A small network was shown many inputs. Here are its activations along a few directions, one row for each input.
In each table, some parts of the input vary, and every possible input appears once, in random order.
Descriptions start from the smaller parts, as in this example, which fits no table here: line(6) and (point or line(9) or (values(3) and ring(5))).
Shared parts are said once, and a part with two or three values counts as separate values.
In the rows, zero is written as 128.

Other details of the inputs shift rows strongly along two fixed directions, in all tables alike. That doesn't count.

A family of inputs:
R1: [120  91 142 150 107 111 148 136 154 136 120 132 138 107 114]
R2: [129 108 138 121  92  77 116 136 142 115 128 145 124  47 103]
R3: [120 120 122 143  72  72  62 108 138 128 140 163 127  41 114]
R4: [136  89 155 130 148 144 206 135 151 146 103 108 111 168 138]
R5: [137 104 150 135 135 121 173 133 148 127 112 125 115 117 114]
R6: [138 105 147 118 152 132 200 141 149 126 105 113 107 136 113]
R7: [123  84 141 125  95  95 142 140 149 141 123 125 126 105 135]
R8: [140 125 120 116 137 109 108 128 121 124 128 143 122 103 134]
R9: [147  88 151 123 133 117 154 148 130 136 121 125 127 120 152]
R10: [153  99 156 135 150 155 205 156 114 130 120 104 138 169 154]
R11: [129 131  93  96 161 146 136 118 124 156 112 115 110 203 169]
R12: [106 193  60 130  99 115  48  82 109 120 137 152 128 104 100]
R13: [145 118 147 160 104 103 118 150 109 100 144 146 161  53 109]
R14: [112 175  98 110 158 165 100 112 116 146 139 106 139 209 149]
R15: [150  88 159 140 157 142 187 150 137 134 113 121 131 146 139]
R16: [137  97 155 136 119 139 197 142 129 133 118 104 129 153 140]
R17: [106 166 115 116 130 147  99  97 128 146 136 108 127 179 135]
R18: [120 164  89 127 128 147 117  87 112 141 124 124 112 176 139]
R19: [110 188  98  97 150 155 103  89 120 140 129 105 109 196 130]
R20: [149 118 182 109 172 154 199 166 120 120 127  90 132 165 140]
R21: [135 116 177 144 124 127 130 155 127 121 146 116 162 106 130]
R22: [ 93  94 148 139  61 133  81 174 158  85 139 161 116  56 105]
R23: [114 168  71 100 124 114  74  80 127 143 122 145  96 144 133]
R24: [122 163  73 123 149 164 117 107 104 144 128 120 134 208 154]
R25: [ 98 191  95 134 102 119  25  75 121 134 153 140 135 118 113]
R26: [126 123 127 147 122 118 123 108 143 135 121 142 117 112 117]
R27: [129  94 147 134 115 136 196 148 132 135 120 101 136 158 137]
R28: [149 110 153 155 122 126 150 147 110 114 135 132 149 100 131]
R29: [132 117 144 155  83  97 125 135 124 108 136 139 145  58 101]
R30: [121 130 163 132  96  98 112 145 136 106 145 122 149  57  85]
R31: [131 158  85  90 163 131 106 110 114 131 120 136 105 152 141]
R32: [114 144  85 110 115 117  87  89 133 155 122 138 103 150 147]
R33: [129 167  83 132 157 136  82  96 119 131 127 155 121 139 121]
R34: [121 192  97  91 177 162 108 112 104 129 133 112 121 190 132]
R35: [137  92 144 146 139 129 159 150 139 132 119 129 144 128 129]
R36: [107  94 152 143  85 142  79 189 143  77 148 167 131  50 115]
R37: [132 165  83 123 177 160 111  90 117 147 117 140 108 192 146]
R38: [147 115 186 120 166 155 191 158 122 127 130  92 134 166 149]
R39: [154 112 151 122 156 142 203 164 110 110 120 108 134 136 129]
R40: [147 112 145 131 160 128 168 151 132 114 117 133 129 110 112]
R41: [144  96 150 143 105  87 103 142 127 120 138 154 139  50 128]
R42: [ 88 169 100 143  80 108  25  97 131 133 159 140 159  98 103]
Each input here is: values(2) and (point or (line(4) and line(5))).
Q: Changing only the values(2) part turns R22 into R36. The same change can be made to R1. Which row results?
A: R35
Q: Changing only the values(2) part turns R8 into R23. The same change can be made to R39. Which row results?
A: R12
Q: Start at R31 and move only the line(5) part, one step at a time. The first step leads to R8. Which rows follow, in order?
A: R41, R9, R11
Q: Start at R12 and move only the line(5) part, one step at a time. The first step leads to R29. Which rows follow, in order?
A: R18, R16, R27

A family of inputs:
R43: [150 101 148 102 167 149 226 152 130 127 101 101  99 173 141]
R44: [ 97 168  73 121 117 153  75  91 123 145 132 132 117 182 142]
R45: [123  99 146 143 100 117 114 152 143 112 132 147 132  78 117]
R46: [125 143 112 120 138 136 142 108 131 141 119 117 116 163 128]
R47: [116  98 150 154  81 108 106 147 144 117 141 143 147  71 112]
R48: [100 167  73 117 134 155  70  93 130 140 127 142 108 176 137]
R49: [131 193  80 128 164 151  75  92  91 135 141 133 145 170 137]
R50: [158  89 156 118 167 135 212 148 132 137 106 112 113 156 148]
R51: [148 101 154 105 168 150 222 146 137 132 102 100 101 176 139]
R52: [125 111 148 160  76  86 114 131 135 118 140 138 154  51  99]
R53: [136  98 166 100 153 149 212 150 141 140 112  86 110 187 150]
R54: [139 127 169 159 111 110 121 155 116  98 151 133 172  55  95]
R55: [128 104 157 136  96  95 107 148 141 111 138 144 137  53 109]
R56: [112 181  71 116 145 139  82  78 124 143 122 138 108 166 125]
R57: [136  89 151 117 136 148 185 165 138 117 113 119 110 142 142]
R58: [131 103 151 132  95  94 112 154 135 106 136 144 135  50 111]
R59: [120 173  67 125 134 130  83  75 111 156 126 134 125 174 144]
R60: [144 114 185 115 161 158 197 173 121 117 131  86 140 160 139]
R61: [133 141  92 139 116  98  75 108 115 125 133 165 132  81 121]
R62: [137 106 143 161 102  83 100 130 134 124 136 156 151  46 108]
R63: [136 105 145 163  93  81 105 130 132 127 139 149 157  50 110]
R64: [105 177  79 104 140 140  70  86 127 144 129 133 107 170 135]
R65: [134  94 171 112 131 137 202 152 138 136 120  87 121 163 145]
R66: [107 190  84 125 144 171  66 110 104 123 146 133 135 180 137]
Q: What do these inputs look like to the network?
A: line(4) and (point or line(5))
Q: Changing only the line(4) part turns R59 into R65. The same change can be made to R62. Which row results?
A: R64
Q: List by row number the other rows that have the line(4) part in common with R51.
A: R43, R46, R52, R54, R56

A family of inputs:
R67: [123 122 131 114 102  99 119 116 140 131 124 130 106  99 123]
R68: [154  81 164 149 137 130 180 159 133 114 118 136 128 103 130]
R69: [133 147  91 123 163 155 130 108 121 134 112 136 109 173 137]
R70: [127 122 128  87 160 168 159 156 128 118 117 117  98 179 151]
R71: [123 100 161 142 110 109 139 143 146 133 133 117 151 105 116]
R72: [148 102 185 133 145 120 178 162 133 118 132 109 145 104 117]
R73: [120 179  71 110 162 152 105  87 119 135 118 136 103 177 125]
R74: [ 96 195  87 118 136 159  26 112 111 116 153 146 134 145 125]
R75: [111 145  86 113 145 151 142 101 138 152 109 118 103 198 138]
R76: [109 165 120 124 111 118  76  94 131 137 139 123 127 128 118]
R77: [109 107 174 135  97 139 119 167 144 110 147 117 146 105 121]
R78: [131 164 106 108 162 151 139 102 120 128 116 125  97 168 127]
R79: [119 123 112 115 109 102 115 115 141 138 123 134 111 114 126]
R80: [127  85 141 128 104  93 147 143 151 134 119 131 125  92 124]
R81: [149 138 123 126 164 148 165 130 106 135 121 112 136 173 146]
R82: [119 181  78 152 108  98  33  97 103 122 151 161 167  78 102]
R83: [130 137 132 139 137 117 106 132 127 127 138 133 152 104 114]
R84: [122 149  79 117 132 108  77 106 125 132 124 155 122 112 121]
R85: [152  84 166 115 139 107 189 160 139 119 115 122 119  97 123]
R86: [121 137 122 105 160 184 154 148 127 113 119 118 102 187 137]
R87: [129 115 144 127 140 143 155 128 137 145 123 108 128 170 145]
R88: [115 129 119 135 105 115 119 114 143 130 126 135 121 114 112]
R89: [133 142 126 140 140 126  98 124 121 128 137 138 145 116 125]
R90: [113 155  73 125 140 157 105  85 126 151 116 141  99 193 152]
R91: [114 139 127 110 134 175 149 142 120 125 132  96 126 197 150]
R92: [131 105 149 148 103 106 148 141 130 131 134 116 160 102 117]
R93: [135 168  92 149 128 125  70 104  97 128 144 153 150 118 134]
R94: [117 189 104 138 114 105  27  91 113 119 155 155 143  74 100]
R95: [142 113 115 132 131 112 109 127 124 124 124 156 120  98 136]
R96: [100 128 123 131  94 146  98 139 142 111 135 138 120 120 118]
R97: [126 129 150 153  77  87  99 122 122 117 147 130 157  56 101]
R98: [136 106 177 135 124 142 159 186 116  94 143 114 156 104 126]
R99: [123  71 173 117  97 129 163 182 152 110 126 120 118 101 132]
R100: [128 104 162 135 100 110 158 135 147 121 122 122 118  94 110]
R101: [137 109 136 138 137 122 156 143 136 119 118 135 132 108 112]
R102: [142  80 143 112 146 140 200 141 140 147 105 113  96 174 167]
R103: [144 134 133 122 177 160 153 128 117 139 123 116 123 186 157]
R104: [125 123 142 157  78  86  98 126 125 120 148 134 164  59 100]
R105: [153 109 170 137 137 116 184 158 116 114 132 110 153 102 117]
R106: [136 140  86 102 164 140 126 109 121 141 110 136 102 170 150]
R107: [122 135 136 106 152 149 163 118 137 149 120  92 117 198 142]
R108: [122 110 150 167  84  98  79 129 134 126 150 152 158  63 119]
R109: [128  95 141 145 112 124 155 135 144 132 117 131 125 117 126]
R110: [137 103 149 153 103 111 143 138 124 131 134 123 156 103 127]
R111: [144 126 133  92 159 130 169 128 127 129 110 117  94 148 138]
R112: [147 132 160 138 126 112 149 140 110 112 140 119 148  87 113]
R113: [137 129 120 128 144 153 163 117 112 149 122 109 126 194 161]
R114: [105 162  54 118 114 117  47  75 128 152 125 158 107 139 139]
Q: Changing only one part turns R75 into R101. The same change can be made to R88. Which row results?
A: R73
Q: Changing only one part turns R104 into R105. The same change can be made to R114. Which row results?
A: R106
Q: What do these inputs look like to the network?
A: values(2) and line(4) and (point or line(5))
Q: Which other rows does R77 become when the values(2) part takes its other values? List them by row number.
A: R74
Q: Start at R95 and move only the line(5) part, one step at a time. The first step leads to R106. Which rows follow, in order?
A: R84, R85, R111
